Here are a small network's activations along a few directions, averaged over the inputs that share one value of a field.
Related values have similar rows: they may be neighbours, one step apart, or belong to one group.
(in the rows, 500 means zero)
Random noise pushes rows far along 5 fixed directions. That doesn't count. These rows show it; they differ only by the noise:
[414 441 656 624 406 690 412 341 595 602 601 492 493 639 701]
[435 469 680 603 289 678 500 516 627 545 576 446 398 684 676]
[399 681 404 475 511 135 559 786 549 309 443 646 571 393 211]
[441 701 556 334 323 387 562 828 535 489 423 701 567 644 295]
[821 487 620 434 240 372 450 573 393 570 476 576 454 404 442]
[609 451 445 586 449 374 246 338 380 490 478 547 532 299 372]
[ 94 652 436 559 670 437 444 505 645 433 526 667 697 603 396]


Values of Firak:
l17: [897 407 583 450 384 282 608 701 461 561 472 456 333 324 530]
l12: [584 445 397 529 437 523 619 496 435 389 492 306 312 392 488]
l13: [690 555 449 235 637 515 260 385 271 774 350 696 750 503 491]
l5: [492 554 609 442 556 476 415 352 520 629 609 670 655 543 551]
l7: [569 689 358 236 649 350 535 481 316 526 326 681 724 443 349]
l6: [383 494 532 561 633 469 698 287 579 425 600 532 537 462 663]
l10: [564 428 497 503 594 552 566 567 507 507 489 277 410 479 635]
l8: [553 497 261 414 547 227 454 723 350 360 402 535 535 249  61]
l1: [582 529 405 426 527 258 434 707 433 477 475 655 574 364 261]
l11: [440 568 564 447 734 507 653 234 515 541 563 577 631 520 674]
l19: [215 690 473 483 753 449 609 544 628 402 508 545 597 568 556]
l4: [433 625 454 432 707 560 368 402 427 549 333 601 679 593 543]
l14: [358 664 558 420 516 393 611 640 579 488 510 652 504 653 446]
l15: [628 383 457 564 275 551 506 628 476 460 533 404 397 427 360]
l18: [409 490 510 469 425 680 648 544 574 475 538 487 493 613 471]
l9: [809 294 617 439 579 638 508 275 437 723 578 466 542 463 718]
l20: [501 495 411 546 767 257 515 527 552 386 486 451 516 337 567]
l2: [574 455 556 581 540 424 571 280 467 557 638 593 541 411 533]
l16: [471 345 347 597 662 481 334 346 466 558 540 533 587 313 337]
l3: [101 466 250 697 893 504 625 411 633 244 530 237 524 441 559]
A value of Firak combines one of 5 hidden first parts with one of 4 second parts; all combinations occur once.
l18 and l15 share the first part; l18 and l6 share the second. Which value has the first part of l6 and the second part of l15?
> l2
l17 and l20 share the first part; l17 and l8 share the second. Which value has the first part of l8 and the second part of l20?
> l9
l1 and l13 share the first part; l1 and l16 share the second. Which value has the first part of l16 and the second part of l13?
> l10
l12 and l3 share the first part; l12 and l19 share the second. Which value has the first part of l19 and the second part of l3?
> l4
